Each row below holds a small network's activations on one input, seen along a few directions.
In each table, some parts of the input vary, and every possible input appears once, in random order.
A made-up example of a description, with smaller parts first: line(4) and (point or (values(2) and ring(5)) or ring(11)).
Shared parts are said once, and a part with two or three values counts as separate values.

A family of inputs:
r1: [-37  34   1  -4 -24  14  10  -4  23   0  20  -6  -3   1 -15]
r2: [  9  25  20 -34  21  21  12   9  -7   5 -10 -28  29   8  -8]
r3: [-16  13  -3   7 -23  -4 -12 -22  18 -13  27 -13 -15  11 -13]
r4: [-24   3   8 -16   9  19  14 -25  -3 -16 -10 -15  -1  26  15]
r5: [-37  24   0   3 -20  15  -1 -20  20 -20  18  -6  -4  21 -10]
r6: [ 29   7 -11  14  21 -21  -6  33 -39  -9  -5  17  50 -31  -7]
r7: [ -6 -15 -10   9 -15 -15 -11 -10  13  26   1  -3 -44   4   3]
r8: [-25  -2  -1  10 -16   0   5 -14  15   8  -2  -2 -45  -2   0]
r9: [-18  23  11 -23   6  16   4 -21   6 -18   4 -14  17  24   1]
r10: [ 45 -49 -10  21   5 -21  -8  27  -4   1  -8  34   7 -23  28]
r11: [-43  26   5  -2 -22  18  18   0  23  13   0   0 -23  -8  -7]
r12: [ 29 -14 -13  17  29 -12 -16  10 -42 -22   6  24  48 -12  -8]
r13: [ 50 -50  -6  24  -1 -19 -16  11 -16 -17   3  32  13  -6  22]
r14: [ 57 -16  -2  12 -14 -28 -10  33  -4  -7   8  34  29 -28  -1]
r15: [ 56 -28 -11  17   1 -23 -29  21  -1 -22  18  29  34  -5  14]
r16: [-21  -7  -3  16 -18  -5  -1 -26  14 -13  11 -13 -34  13  -3]
r17: [ 14 -31 -15  23  32 -14   0  23 -43  -2 -23  21  25 -29  17]
r18: [-22  15  -4   1 -27  -1   9  -3  19  20   7  -9 -33 -16  -9]
r19: [  5   5  -9   5 -18 -20 -33 -19  21   3  25  -7 -17  19 -13]
r20: [ 23 -37 -15  24  35 -12 -14   7 -39 -19 -10  19  36 -14   9]
r21: [  0   0  -7   2 -17 -20  -8   5  22  36  11  -5 -37 -11 -15]
r22: [  4  17  18 -33  27  28  18  12  -8  21 -27 -18  12   2   4]
r23: [  1  -4  18 -22  34  28  19   0 -14  12 -32 -19   1  14  14]
r24: [  4  14  -4   0 -22 -23 -22  -1  24  22  26  -8 -18  -2 -22]
r25: [ 14  16  19 -25  26  22   0  -7  -9 -13 -12 -26  28  30  -3]
r26: [-29   2   9 -20  10  19  27  -9  -2   2 -22 -11 -13  10  12]
r27: [  6  -4  15 -16  31  24  13 -16 -16  -4 -20 -30  16  30  16]
r28: [  2 -17  -8  14 -12 -19 -22 -20  13   3  10  -7 -37  20  -4]
r29: [ 21 -18 -10  11  25 -11  -1  32 -35  12 -14  24  35 -42  -5]
r30: [-23  21  10 -29   6  18  25   3   7  13 -15  -9  -5  -3  -2]
r31: [-19  35  11 -32  -1  17  12  -4   6   0   0 -13  16   7  -5]
r32: [-40   4  -1  12 -15  15  10 -24  15 -20   2  -6 -23  22   1]
r33: [-49   6  -1   7 -18  19  20 -13  15   3  -7  -1 -31   6   7]
r34: [ 52 -26  -1  11  -9 -19  -1  38 -15  10   1  38   7 -33   8]
r35: [-14  28  -2  -2 -25  -5  -9  -7  25   3  18  -5 -18  -5 -22]
The inputs of r3 and r18 match in every part but one. If r9 is changed in the same way as r3 into r18, which row does it become?
Answer: r30
What do these inputs look like to the network?
Answer: ring(5) and (values(2) or line(5))
Which other rows does r6 become when the values(2) part takes its other values? List them by row number.
Answer: r14
Which other rows does r34 become when the values(2) part takes its other values? List them by row number.
Answer: r29
Which other rows agree with r26 in the ring(5) part? List them by row number.
Answer: r7, r8, r10, r17, r23, r33

A family of inputs:
r36: [-41  49   9 -27  -2  35  13  -9  13   1   1 -24   5  -5 -20]
r37: [ 47   1   1 -22  19   3 -12  37 -21   3 -12   8  48 -24   3]
r38: [  7  19   0   0 -21  -7 -30 -17  32   1  27 -18 -20  25 -14]
r39: [ -3 -13  -3  -2 -19 -10 -19 -26  34  -8   6 -13 -37  34   4]
r40: [ 10   0 -14  34 -16 -15 -24   8  -2 -28  24  24  27  -8  -8]
r41: [ 42 -34  -1  12  43  -2   7  14 -34   2 -28  -1  17 -16  30]
r42: [ 41 -21   4 -13  33   1  15  38 -19  19 -25  18  27 -25  11]
r43: [  9  23  -3 -19 -38  -3 -10  -6  30  24  21 -13 -24  -2 -19]
r44: [ 12   4 -18  16 -30 -15  -7  18  -8  -4  18  26  20 -36 -17]
r45: [ -3 -28  -9  39  -7 -29   8   8 -16  -6  -2  29 -13 -17  14]
r46: [-40  44  19 -21   6  19  10 -30  16 -24   8 -26  10  21  -9]
r47: [ -8   6   7 -13 -21  -8  -2   8  38  33  -1  -2 -49  -5  -3]
r48: [-48  12  14 -17   8  20  23 -38  -2 -22  -5 -27 -10  40  -4]
r49: [  2 -26 -14  40  -6 -16 -17  -8 -15 -31  14  28   3  -2   7]
r50: [ -1 -18 -14  18 -12 -20  16  29  -1   9   6  38  -2 -35  -6]
r51: [ -7 -14  -1   5 -17 -13   4 -22  11  32   4 -13 -53  19   8]
r52: [ 43 -34   3   5  38  -3 -16  -5 -41 -13 -14   3  35   9  18]
r53: [ 52   1   7  -3  29  -2 -21  20 -17 -22  -6   5  52   2  13]
r54: [-57  24   7 -23   5  35  29   0   9  22 -19 -17 -14   1  -9]
r55: [-58   3   8 -10   8  30  32 -21  -8  12 -18 -24 -21  25   0]
What do these inputs look like to the network?
Answer: line(4) and ring(5)
The inputs of r38 and r40 match in every part but the line(4) part. If r39 is changed in the same way as r38 into r40, which row does it become?
Answer: r49
Which other rows does r36 become when the ring(5) part takes its other values? List them by row number.
Answer: r46, r48, r54, r55
Which other rows does r41 become when the ring(5) part takes its other values? List them by row number.
Answer: r37, r42, r52, r53

A family of inputs:
r56: [-21  -9  -4  -2  17  16  19 -25 -20  15 -28  -9 -20  47  25]
r57: [ -3 -32 -13  30 -19 -10   0 -22  12   4   8  -3 -41  19  14]
r58: [ 59 -39 -20  27   9 -40 -19  36 -27  -5   5  30  20 -39  13]
r59: [-22  -9 -10  23 -22  -6   8   6  21  10   6   7 -45 -16   0]
r60: [-21  17  16 -27   7  17  23  -3   5  10  -7 -19   8  -9 -12]
r61: [  0   7  -6  13 -23 -16 -28 -11  13 -29  30  11  17  -1 -17]
r62: [ 46 -20   7   5  41   8  10  31 -48  -3 -39  18  48 -15  17]
r63: [-14  22   9 -15   9  19   7 -10  -5 -30  11 -14  46  15  -6]
r64: [ -4  25  25 -41   4  26  -2 -15  15  -6   5  -9  31   5  -6]
r65: [  0  10  -8   9 -19 -16  -7  11  16  20  12  -8 -27 -13 -20]
r66: [-37  13   2 -14  22  19  19  -3 -13  16 -28  -6 -32   5  10]
r67: [ 15  15   2  -8 -24 -17 -30   4  30  -3  23   1  -3   2 -18]
What do these inputs look like to the network?
Answer: values(2) and (point or line(5))
The inputs of r67 and r64 match in every part but the values(2) part. If r58 is changed in the same way as r67 into r64, which row does it become?
Answer: r62
Which other rows does r59 become when the values(2) part takes its other values? List them by row number.
Answer: r66
